Each row below is a small network's average activation on inputs in which a field has the value named, seen along a few directions.
Values that are neighbours, or in one group, have similar rows; names and order tell nothing.
(in the rows, 500 means zero)
Strong random noise was added to every row along 6 fixed directions; ignore it. To show where, here is one row again and again, with new noise each time:
329 313 430 542 584 419 366 721 488 276 494 357 485 510 476 653 495 689 598
557 575 312 580 565 432 344 362 429 518 469 452 577 416 479 457 656 528 572
419 493 528 428 444 558 554 693 660 669 510 535 483 351 485 584 522 404 502
513 561 465 496 526 403 457 230 350 238 524 365 614 565 481 315 620 518 639
476 477 412 414 630 443 502 405 513 406 515 231 481 574 550 576 613 616 532
412 400 646 219 459 412 752 414 632 315 623 269 551 593 535 453 585 475 599
425 529 546 520 467 452 468 441 422 303 525 451 602 483 470 350 522 455 624
485 525 283 707 592 314 229 464 464 527 494 395 704 310 520 405 604 522 619


Field Relas:
n6: 765 441 342 384 450 531 499 415 528 700 426 756 398 433 458 652 646 608 565
n8: 485 583 681 366 505 686 668 521 578 632 408 374 327 551 674 528 397 423 379
n18: 354 495 659 702 497 579 501 714 446 432 456 484 555 534 656 369 191 388 456
n13: 440 366 434 399 653 392 580 412 636 374 643 100 460 748 566 627 547 605 398
n1: 508 611 564 467 423 647 538 416 393 303 460 626 400 552 393 437 556 497 552
n15: 672 613 471 521 567 676 557 487 452 777 344 574 290 592 582 660 434 602 330
n10: 518 473 492 653 527 274 468 538 581 680 615 390 700 391 665 359 341 444 488
n11: 503 512 449 474 578 510 535 445 432 551 529 452 381 623 481 644 473 585 339
n16: 395 460 672 542 530 524 412 705 428 335 548 576 412 561 466 581 340 601 501
n9: 710 578 278 448 525 436 610 102 495 643 504 392 513 613 483 377 713 465 406
n4: 456 499 514 502 515 692 405 471 288 149 461 566 313 702 337 594 513 638 440
n14: 571 350 575 338 368 350 662 425 545 459 639 637 546 555 420 545 540 556 540
n2: 441 346 508 459 585 323 437 498 520 328 571 358 567 519 455 613 503 633 526
n12: 503 790 709 550 612 633 520 481 587 809 515 352 456 393 716 466 326 361 387
n7: 483 499 486 578 537 413 499 481 438 421 513 386 547 597 598 426 373 492 384
n5: 457 408 590 444 421 565 610 592 502 336 471 636 520 496 430 390 474 419 585
n17: 533 362 406 453 394 513 590 546 570 467 425 661 476 609 424 523 590 526 529
n3: 545 296 593  41 492 466 838 575 968 879 602 371 486 450 585 780 668 489 464
A value of Relas combines one of 3 hidden first parts with one of 6 second parts; all combinations occur once.
Changing only the second part turns n2 into n11. n16 has the same second part as n2; what does that change turn n16 into?
Answer: n14
Changing only the second part turns n3 into n8. n1 has the same second part as n3; what does that change turn n1 into?
Answer: n5
Changing only the second part turns n7 into n18. n10 has the same second part as n7; what does that change turn n10 into?
Answer: n15

Field Dapab:
z13: 441 493 258 751 555 375 272 577 692 779 501 477 761 110 514 332 580 288 626
z3: 523 336 589 367 412 450 802 765 674 604 508 601 436 447 571 604 436 533 564
z5: 386 521 506 639 555 405 442 653 485 647 497 361 653 415 586 439 319 363 332
z4: 668 254 254 370 433 309 531 371 592 440 522 619 568 521 278 569 797 666 501
z1: 392 474 516 500 411 634 649 643 471 397 510 502 330 623 441 508 511 489 390
z12: 598 613 316 495 496 539 404 409 486 572 446 565 635 425 454 533 743 489 609
z7: 399 495 857 450 376 531 694 542 564 635 501 502 621 477 630 199 291 366 568
z10: 530 626 615 394 417 481 515 557 666 895 711 617 618 227 461 476 580 308 521
z14: 400 567 749 593 266 414 649 617 699 763 565 792 733 251 491 283 276 109 441
z6: 434 465 691 365 502 456 587 487 705 559 531 336 604 312 561 451 549 310 597
z9: 649 851 471 389 655 675 391  66 288 394 428 350 331 598 601 490 590 588 460
z2: 492 480 477 771 521 288 251 509 326 371 559 385 672 469 598 320 241 536 639
z8: 598 264 451 406 381 223 560 473 716 702 656 592 672 398 579 539 596 465 524
z11: 495 679 411 549 618 594 485 400 607 476 488 354 409 634 550 470 577 467 391
The values of Dapab form a line.
A walk along Dapab starts at z10 and steps to its neighbour z9. Put z3, z4, z6, z2 in the order it reaches them.
Answer: z6, z4, z2, z3
Name the neighbours of z14, in listed order.
Answer: z5, z8
Name the neighbours of z13, in listed order.
Answer: z12, z11

Field Lav:
e10: 422 584 633 425 498 560 545 558 595 462 572 379 545 390 557 494 516 399 585
e15: 592 512 368 611 396 536 391 447 341 591 436 840 486 482 263 444 571 463 436
e5: 578 545 475 583 657 463 422 483 525 712 491 348 477 471 677 643 434 624 482
e11: 309 543 655 701 588 507 398 774 441 501 516 372 543 461 680 520 128 486 400
e9: 557 526 542 460 555 571 641 491 476 545 477 470 325 718 567 539 438 567 292
e16: 598 387 423 401 527 465 594 361 438 389 443 422 449 684 570 471 603 666 607
e3: 580 567 545 271 573 605 570 289 517 572 480 519 384 614 485 668 576 601 435
e8: 402 639 636 576 448 669 557 556 430 407 589 549 465 582 364 368 361 334 385
e12: 510 442 415 689 643 339 231 479 386 387 521 424 514 474 469 563 423 636 419
e4: 451 349 297 693 500 389 294 625 413 342 392 633 605 492 416 473 535 523 572
e1: 564 420 311 449 609 402 455 332 657 557 444 236 540 531 624 507 678 588 563
e7: 436 536 444 529 538 689 495 618 503 462 407 454 394 508 471 637 594 582 467
e13: 534 488 570 446 317 486 739 389 466 411 499 574 570 566 523 289 426 312 534
e14: 578 577 555 520 479 507 482 478 378 378 440 595 473 482 556 405 441 546 617
e18: 575 851 597 469 487 662 531 209 288 418 546 596 399 609 374 440 512 392 407
e2: 452 634 435 621 384 617 470 551 471 576 479 600 556 377 449 349 498 293 420
e6: 616 839 459 601 588 658 365 245 330 666 487 541 384 450 493 487 566 450 455
e17: 636 710 565 350 591 567 561 141 477 595 418 321 533 521 573 333 592 403 532
A value of Lav combines one of 3 hidden first parts with one of 6 second parts; all combinations occur once.
Changing only the second part turns e2 into e6. e4 has the same second part as e2; what does that change turn e4 into?
Answer: e3
Changing only the second part turns e7 into e8. e16 has the same second part as e7; what does that change turn e16 into?
Answer: e9
Changing only the second part turns e17 into e12. e10 has the same second part as e17; what does that change turn e10 into?
Answer: e18

Field Rur:
g7: 434 529 489 451 419 387 553 258 402 350 651 428 653 674 451 383 583 460 520
g9: 358 429 549 405 492 437 605 676 681 514 531 286 539 309 624 553 498 498 551
g1: 577 553 455 475 528 582 323 507 449 590 465 687 482 441 362 557 571 501 551
g8: 512 129 227 524 556 222 439 655 598 391 532 358 640 476 420 537 678 710 641
g3: 508 390 283 723 741 357 244 519 460 660 378 290 565 436 656 629 424 668 507
g11: 473 595 561 524 460 468 563 433 533 462 576 438 598 403 560 354 542 334 650
g10: 629 542 485 490 465 485 469 469 472 549 378 670 512 499 544 455 460 467 451
g4: 506 155 469 463 290 254 486 617 622 389 682 673 504 424 429 585 566 685 657
g6: 390 415 727 209 489 585 687 488 618 505 534 435 382 554 480 572 591 559 523
g5: 717 534 217 535 493 406 527 243 701 859 507 582 652 412 480 357 815 375 497
g2: 395 420 468 710 384 404 285 616 329 214 491 654 614 408 361 389 365 438 530
g12: 770 484 134 638 646 348 281 509 449 708 425 686 503 419 433 776 669 757 450
A value of Rur combines one of 2 hidden first parts with one of 6 second parts; all combinations occur once.
Changing only the second part turns g4 into g5. g12 has the same second part as g4; what does that change turn g12 into?
Answer: g8
Changing only the second part turns g10 into g11. g3 has the same second part as g10; what does that change turn g3 into?
Answer: g9
